Q:
[[116 145 121 113 144 145 104]
 [143 127 125 140 107 112 142]]
A: 116, 142

Q:
[[110 154 149 140 153 126]
 [131 132 104 154 133 103]
 [132 117 103 148 114 114]]
A: 110, 114

Q: [103 122 106 123 140]
A: 103, 140

Q: [123 142 131 133 131 143 156]
A: 123, 156

Q: [140 124 105 143 154 124]
A: 140, 124

Q:
[[129 129 127 127]
 [123 145 117 100]]
A: 129, 100

Q: [100 132 126 114 122]
A: 100, 122

Q: [145 127 150 135 146 143 132]
A: 145, 132
---
143  145  133  115  121
131  155  137  140  114
135  124  134  116  119
==> 155

150  125  109  117  150  152  104
136  136  129  104  150  107  129
==> 125

138  147  138  128  143  136
138  138  156  153  135  136
143  138  130  128  135  136
==> 138

109  133  135  137  123  119
130  144  115  107  106  143
==> 133

120  134  111  113  144  118
124  104  143  114  147  129
128  111  115  100  149  123
==> 104

104  128  150  119
121  132  116  123
==> 128

127  117  116  107
126  142  114  113
==> 117
---
[[126 118 121 146 145 111]
 [145 116 123 101 109 127]
 [114 145 135 155 147 138]] result: 118

[[130 120 128 126]
 [124 129 136 127]
 [134 105 128 132]] result: 120

[[139 133 125 145 111]
 [141 153 110 127 134]
 [135 112 129 119 144]] result: 133

[[117 126 130 123 116 145 122]
 [118 129 126 121 117 141 121]
 [139 125 129 138 140 105 140]] result: 126

[[109 121 117 134 139 154 151]
 [145 122 118 116 135 106  98]
 [116 105 112 143 133 115 138]] result: 121

[[136 146 122 154 121]
 [114 129 134 129 140]
 [127 141 122 118 128]] result: 146

[[110 111 150 120 151]
 [113 114 153 121 154]
 [122 120 113 112 111]] result: 111

[[104 109 111 106 109 112]
 [153 150 153 154 152 150]
 [148 109 132 145 105 117]] result: 109

[[121 134 120 124 133 131 125]
 [121 134 119 125 134 131 125]
 [137 149 138 151 149 105 152]] result: 134

[[151 138 154 151 102 153 145]
 [108 102 156 108 100 157 103]
 [135 118 124 135 132 124 122]] result: 138
---
147,120,103,126,125
114,151,155,127,131
137,107,110,134,126
out 120

136,135,152,135,122,122
134,135,112,135,139,139
118,119,104,119,134,134
out 135

115,124,109,124,116,132,146
118,136,125,123,135,131,137
129,134,124,124,119,128,106
out 124

152,124,113,141,140,123
130,149,139,142,130,128
134,143,139,121,132,120
out 124

118,131,144,133,109,130,132
128,128,128,128,128,128,128
143,145,133,111,105,100,123
out 131

158,146,148,121,132
131,131,129,128,128
127,123,132,123,122
out 146

145,110,125,103
155,113,123,107
152,113,124,105
out 110
---
131,107,103,137 | 131
121,126,109,121,115,104 | 121
119,122,133,129,152 | 119
153,100,125,154,121,133 | 153
113,102,136,119,120,136,122 | 113
127,136,112,104 | 127
---
[127 102 154 108] -> 127, 108

[[111 121 134 125 126]
 [105 120 142 124 126]] -> 111, 126

[[121 157 156 151 128 147]
 [121 117 144 156 109 135]] -> 121, 135

[148 152 126 127 106 116 154] -> 148, 154

[117 134 125 149] -> 117, 149

[[137 142 128 127 151 138 107]
 [112 131 141 152 121 148 135]
 [117 123 150 130 136 142 119]] -> 137, 119

[[107 124 109 108]
 [146 144 146 149]
 [132 149 140 146]] -> 107, 146
---
Q:
[[122 141 140 149]
 [111 122 122 132]]
A: 149

Q:
[[130 128 130 129 127 128 128]
 [107 107 141 155 127 104 139]]
A: 128

Q:
[[122 137 145 125]
 [133 117 144 155]]
A: 125

Q:
[[105 136 107 117]
 [126 115 126 140]]
A: 117

Q:
[[141 129 107 146 133]
 [147 134 157 154 131]]
A: 133

Q:
[[128 148 130 144]
 [103 130  99 134]]
A: 144
---
[[126 129 130 127]
 [128 127 130 129]
 [131 105 157 138]] → 157, 105

[[145 120 150 119 143]
 [ 99 146 155 114 124]
 [120 115 104 147 119]] → 155, 99

[[137 109 140 142]
 [117 150 111 116]
 [112 152 110 112]] → 152, 109

[104 148 114 123] → 148, 104

[118 152 132 130 117 128 116] → 152, 116

[[130 113 139 126 149]
 [135 108 128 146 116]] → 149, 108

[155 137 111 115] → 155, 111

[[131 107 129 110 130]
 [118 127 116 130 113]] → 131, 107
